Each row below holds a small network's activations on one input, seen along a few directions.
In each table, some parts of the input vary, and every possible input appears once, in random order.
Descriptions start from the smaller parts, as in this example, which fits no table here: one of 8 places around a ring, together with either a single point or (one of 2 separate values, together with one of 4 places along a line) or one of 9 places around a ring.
Shared parts are said once, and a part with two or three values counts as separate values.

A family of inputs:
r1: 0	27	25	-28	-10	-15	-6	20	-4	2	-12	5	-10	-9	-44
r2: -11	-3	-39	41	-12	-48	12	-44	7	-38	1	-5	36	-42	-4
r3: 0	-16	-24	45	9	-61	-38	-20	4	5	14	-10	6	-38	3
r4: -1	24	-18	24	-28	-43	7	-53	9	-33	6	-22	54	-22	25
r5: -8	-4	5	-5	-32	39	39	46	-5	-2	-15	16	3	19	-14
r6: -6	-34	-13	42	39	-32	-35	-1	0	34	14	-23	-6	-15	13
r7: -3	-26	10	35	17	-43	-38	19	10	39	3	-28	22	23	-4
r8: 23	40	0	-38	-9	0	14	-18	-28	6	-6	-4	-15	-6	3
r9: 12	14	0	25	-7	-55	-44	-28	6	10	18	-30	25	-17	35
r10: 21	-53	-11	-25	43	18	-3	-81	39	-45	9	56	-18	57	-12
r11: -2	20	2	-19	12	-4	-6	2	-14	-4	0	9	-35	-44	-26
r12: 6	-5	10	23	23	-26	-42	-10	2	39	19	-42	13	6	44
r13: 24	26	-10	-29	-20	27	37	-6	-26	3	-11	5	-8	8	19
r14: -11	26	22	-16	-19	48	2	33	-5	2	10	-3	-11	-15	26
r15: 1	16	4	-15	-26	52	35	21	-15	0	0	4	-6	1	33
r16: 14	6	-8	-19	-27	13	43	20	-15	1	-26	18	1	24	-28
r17: -25	-53	-23	38	45	16	-6	20	7	24	4	-26	3	9	28
r18: -19	7	23	-6	-24	36	7	57	4	1	-5	9	-3	2	-19
r19: -17	17	38	-12	-10	12	-11	43	1	6	-7	4	-10	-7	-30
r20: -9	-10	-17	2	-10	47	41	29	-15	-7	-4	21	-24	-18	3
r21: 12	13	-21	-19	7	-3	21	-9	-29	0	-10	13	-32	-26	-26
r22: 30	-28	7	-38	31	21	-9	-88	41	-41	12	41	-4	75	14
r23: -17	11	15	-4	11	21	-9	26	-8	1	4	9	-36	-42	-13
r24: 9	45	23	-37	-3	-1	-13	-7	-13	1	5	-8	-18	-25	2
r25: 20	-45	9	-28	23	9	-4	-66	49	-42	-2	51	2	89	-26
r26: 2	-7	0	37	-14	-73	-41	1	14	9	3	-14	35	0	-13
r27: -9	6	-18	34	-35	-59	11	-26	16	-35	-8	-8	62	-5	-19
r28: -13	-25	-1	20	30	21	-13	11	9	30	10	-44	22	30	59
r29: 13	21	2	-28	-16	-14	21	9	-18	6	-22	9	-6	10	-43
r30: -8	35	36	-21	-4	25	-17	17	-8	6	10	-9	-18	-23	15
r31: -20	1	2	1	-4	44	9	41	-6	-4	6	13	-28	-34	-2
r32: 13	-2	-31	-11	-4	23	44	3	-26	-3	-14	23	-26	-13	-11
r33: -22	-45	0	32	23	7	-8	38	16	28	-6	-31	30	47	11
Question: The inputs of r24 and r11 match in every part but one. If r9 is changed in the same way as r24 into r11, which row does it become?
Answer: r3
Question: What is each input in this table made of?
Answer: one of 3 separate values, together with either a single point or one of 4 places along a line or one of 6 places around a ring
Question: Which other rows does r32 become when the choice among 3 separate values takes its other values? List them by row number.
Answer: r13, r16

A family of inputs:
r34: -8	-2	-38	38	-28	-29	24	-11	-4	-20	-2	-8	36	-30	3
r35: 9	16	9	14	14	-68	-53	-50	10	5	19	-25	19	-21	13
r36: -7	47	10	-21	-28	-8	13	46	-31	6	-12	-1	-21	-53	-43
r37: -24	-38	-28	51	0	5	14	25	6	8	4	-19	31	3	21
r38: 21	26	8	-42	15	6	-12	-33	-12	-13	6	28	-45	-21	-15
r39: 5	-68	0	9	21	-27	-10	-32	53	-25	-14	38	27	93	-53
r40: 6	-11	19	-30	40	43	-24	4	-2	16	9	16	-51	11	4
r41: 1	42	9	-18	-41	-2	25	31	-28	0	-12	9	-14	-36	-30
r42: 0	-16	10	-29	19	58	13	1	6	-3	-1	17	-27	28	16
r43: -21	11	22	-10	-2	28	1	84	-20	35	-9	-12	-26	-22	-24
r44: -24	-19	-9	55	5	-23	-14	46	-2	32	-1	-36	22	-20	15
r45: 8	-8	-38	23	-7	-27	18	-52	2	-22	-1	-6	31	0	21
r46: 1	41	-2	-22	-41	15	31	20	-19	-14	-15	12	-4	-20	-19
r47: -12	5	10	-10	-15	50	21	57	-9	15	-11	2	-8	11	0
r48: -13	6	21	-6	-15	34	14	69	-18	29	-9	-1	-19	-5	-11
r49: -6	-5	10	-16	-8	56	29	38	-6	3	-9	8	-6	23	10
r50: 14	21	-1	-40	-7	21	24	-35	-4	-32	-4	28	-22	-5	-5
r51: 1	-9	8	-20	4	62	30	16	-2	4	-4	12	-13	31	11
r52: -19	-8	17	42	20	-37	-58	31	5	42	15	-49	13	-14	17
r53: -2	27	8	29	-7	-72	-47	-6	-4	16	9	-38	20	-46	-1
r54: 18	-38	-8	-3	0	-53	-2	-62	44	-47	-16	47	31	65	-68
r55: -8	-19	18	28	41	-33	-63	-13	19	31	24	-37	13	12	32
r56: 6	-37	-7	20	36	-13	-36	-34	26	12	22	-23	18	35	50
r57: -8	17	-18	42	-23	-57	-3	9	-12	5	-7	-26	27	-53	-3
r58: 20	22	4	-40	4	14	8	-41	-4	-26	6	30	-34	-12	-7
r59: -7	-44	-28	36	21	7	9	-15	12	5	4	-18	26	32	40
r60: 5	-15	16	-28	29	51	-3	-4	6	3	10	19	-40	21	14
r61: 22	-2	-17	7	9	-47	-27	-70	17	-14	17	-11	24	3	31
r62: 14	28	-3	-32	-22	26	40	-21	-12	-25	-7	23	-9	-1	-9
r63: 7	31	-1	-27	-34	21	39	2	-16	-25	-13	19	-1	-8	-9
Question: What is each input in this table made of?
Answer: one of 2 separate values, together with either a single point or one of 6 places around a ring or one of 8 places along a line
Question: The inputs of r39 and r54 match in every part but the choice among 2 separate values. If r37 is changed in the same way as r39 into r54, which row does it become?
Answer: r34
Question: Start at r53 and move only the place on the ring of 6, one step at a time. The first step leads to r57. Which rows follow, in order?
Answer: r34, r45, r61, r35
Question: Start at r43 and move only the place on the line of 8, one step at a time. The first step leads to r48. Which rows follow, in order?
Answer: r47, r49, r51, r42, r60, r40

A family of inputs:
r64: 14	2	26	-34	13	45	-7	3	-1	17	5	21	-33	23	-3
r65: 24	34	25	-46	-15	0	2	-29	-1	-31	3	35	-26	-14	-26
r66: 0	-5	13	-31	24	42	-17	29	-10	14	4	9	-38	3	13
r67: 8	17	-2	22	6	-74	-51	-41	-1	0	8	-19	14	-24	-15
r68: -9	-19	-8	-5	-4	44	25	49	-8	1	-16	13	-8	20	-1
r69: 18	-23	-8	4	38	-9	-14	-78	13	-13	19	4	-8	16	37
r70: -26	12	-1	11	-22	31	30	49	-16	7	-1	-14	6	-17	-6
r71: 0	-16	-5	-26	-14	29	37	10	6	-18	-20	27	-12	34	-31
r72: 10	0	17	-51	13	28	-1	-11	6	-4	0	19	-41	18	-19
r73: 5	41	8	-18	-2	8	1	22	-32	22	4	-22	-18	-53	15
r74: -6	26	-13	7	-29	14	41	40	-28	7	-16	-23	11	-36	-1
r75: -16	-31	24	32	42	-19	-55	6	23	30	8	-36	10	12	28
r76: 23	13	-15	-2	14	-45	-32	-74	22	-24	12	-3	12	-9	16
r77: -8	-4	-24	40	-20	-73	-14	-22	3	-11	-5	-11	46	-13	-30
r78: 8	-43	-32	24	9	-8	21	-55	16	-22	7	13	26	27	19
r79: -17	26	21	-16	4	27	-11	30	-20	20	19	-15	-24	-35	10
r80: -26	-48	3	52	17	-20	-16	26	26	21	-7	-27	42	23	13
r81: 4	-29	3	8	40	4	-37	-32	20	10	22	-21	6	45	48
r82: -8	7	17	-10	17	40	-16	33	-8	22	11	1	-40	-19	12
r83: -9	42	-13	9	-52	-5	36	30	-31	-2	-17	-12	7	-47	5
r84: 2	6	-4	-25	-11	15	44	-4	-3	-30	-25	37	-2	25	-40
r85: -5	-47	-18	28	12	4	0	-10	24	1	10	-12	39	56	32
r86: -16	-7	-5	16	-11	44	26	53	-4	9	-9	3	-10	-2	-3
r87: 3	57	9	-15	-26	-11	-3	11	-35	13	1	-11	-24	-64	20
r88: 9	-9	-37	17	-15	-45	4	-52	25	-35	0	6	46	1	-2
r89: 5	-13	3	-8	-15	46	34	24	0	4	-16	27	-3	39	-16
r90: 2	-6	8	34	18	-64	-55	4	7	33	18	-33	9	-15	5
r91: 10	16	2	-21	-42	2	39	-9	-2	-45	-16	41	3	2	-39
r92: -12	-24	-13	53	-6	-64	-16	23	11	22	4	-26	41	-3	-11
r93: 13	23	18	-50	16	13	7	-25	-2	-16	-6	30	-31	9	-28
Question: The inputs of r93 and r84 match in every part but one. If r76 is changed in the same way as r93 into r84, which row does it become?
Answer: r88
Question: What is each input in this table made of?
Answer: one of 2 separate values, together with either one of 6 places around a ring or one of 9 places along a line
Question: Which other rows does r85 become when the place on the ring of 6 takes its other values? List them by row number.
Answer: r77, r78, r80, r88, r92
Question: Start at r69 and move only the place on the ring of 6, one step at a time. The first step leads to r76. Which rows follow, in order?
Answer: r67, r90, r75, r81
